A small network was trained on made-up records. Each row is its average activation on records with the value named, seen along a few directions.
Related values have similar rows: they may be neighbours, one step apart, or belong to one group.
Strong random noise was added to every row along 6 fixed directions; ignore it. To show where, here is one row again and again, with new noise each time:
[-341   10  -91  418  130  149  734 -341  -48  246  -77 -102  248 -276
  292 -286    6]
[  77  817  690  905 -792  305  428 -407  122  308  300 -261 -380 -550
  326 -797 -246]
[  -1 -292    2  -43  520  -16 -334   91  431 -276   21 -133  -41 -332
 -464 -590  145]
[ 293  672  -98 -256 -262 -667  244 -407  383 -274  300  -12  353 -524
  238  -29   69]
[-275 -240 -371 -385  469  102 -331  430  143 -145 -187   19   20   56
 -229  494   44]
[-192  -99 -137  -82  226  133 -189  217   82  -12  -94  -88  -74  -63
  -75  135  -16]
[-252  607 -130 -133   -3  196  309 -133  622 -213   43  119  319 -357
  -50 -140 -115]
[-377  787  -33   59 -635  489  267 -240  -41  378  -64 -150   71   -6
  783   95 -520]


Values of KIDO:
zozur: [ 107 -198 -118 -249 -152 -411 -199   -2   29 -195   63    7  248   83
 -185  -40  174]
vul: [ 116  145   18 -176   32  -98   72 -253  479 -121  161 -160  297 -425
  -26 -526  -19]
simi: [ 468   99  192  419 -244 -507  243 -147   56   45  185  220  -87  -78
 -199  -87  185]
vidab: [ 170 -691  522  624  -35   24 -211  172 -403  308  -24 -249 -458  111
 -382 -202  262]
tes: [ 232 -526   39   91  547 -116   82  -55  688 -350  -61  397  158 -306
 -882 -826  332]
kadez: [  38  328  211   54  -31    7  269  276  371 -296  253  211  -41 -281
 -259  275   70]
fuf: [ 147  569  151   51 -227   38  -83   30   46   26  213  -47 -379 -141
  -78  122 -155]
zum: [ 130   69  309  400 -371   77  333  -51 -135  189   75  282 -118  -75
  -58  123   69]
per: [  76  504   18 -203 -194   81 -293 -192  374 -141  120 -225   49 -223
  201 -541 -221]
mufof: [ 108   22  447  474  -40   66    6   91  169  -24   43   14 -163 -106
 -515 -479  221]
viz: [ -75  120 -315 -431  251   19  149  -76  255 -352 -209  181  456  280
  -24  239   84]
mudu: [ 371 -195  426  601  136 -213  416 -417 -134 -175  196 -127  -86 -176
  -21 -801  365]
mosal: [ 230  -66  331  279 -135  135  -16 -287 -234   10  192 -198  -91   26
  387 -487  -44]
zurad: [-283 -154   -2  139  341  301 -131  389  137  -29  -99   42 -399   22
 -513  255  102]
zem: [  33 -382  -40 -180  397  -85  -55 -206  109   19  -99 -157  243   60
 -221 -679  184]
dovuk: [  94  462  118   97 -374  -54  229 -486 -273  302  178 -255 -187  -85
  523 -324 -395]
duto: [-502  474   56 -184 -295  671 -189  456  578 -311  -28  436   -7  138
 -630  211 -162]
vivu: [-195 -117  -95  160  -52  625  -33 -311   12  295 -298   72  182  356
  309 -918 -416]
zabip: [  89  578  108 -232 -148  -59  -43  371  447 -646  196  341   52 -136
 -312  610   91]
bibat: [ 368   72  136  -52 -298 -346 -156    6  -80  -10   37  256 -100   12
  -18   63   -2]
diden: [  52  207  -25 -364  108 -123 -171   -7  -13 -102  172  -56 -191  -24
  -82   16 -255]
zer: [ -60    2   -3 -202  133  389 -188  -47    7 -163  -90  -47   85  230
  139 -267 -142]
sop: [ -26 -376 -168  -54  172 -167  317 -179   18    7   26  300  501  -35
 -120  127  208]
KIDO is arranged as a line.
Which values are neighbours of duto? Give them in the order they are listed.
Answer: zozur, sop
Which values are neighbours of mosal? Give them in the order they are listed.
Answer: zabip, zer
Which values are neighbours of mufof? Give them in the order they are listed.
Answer: vidab, zem
Which values are neighbours of zurad? Give them in the order they are listed.
Answer: fuf, per
What is the length, in steps, of the shortest route from tes to dovuk?
Answer: 19
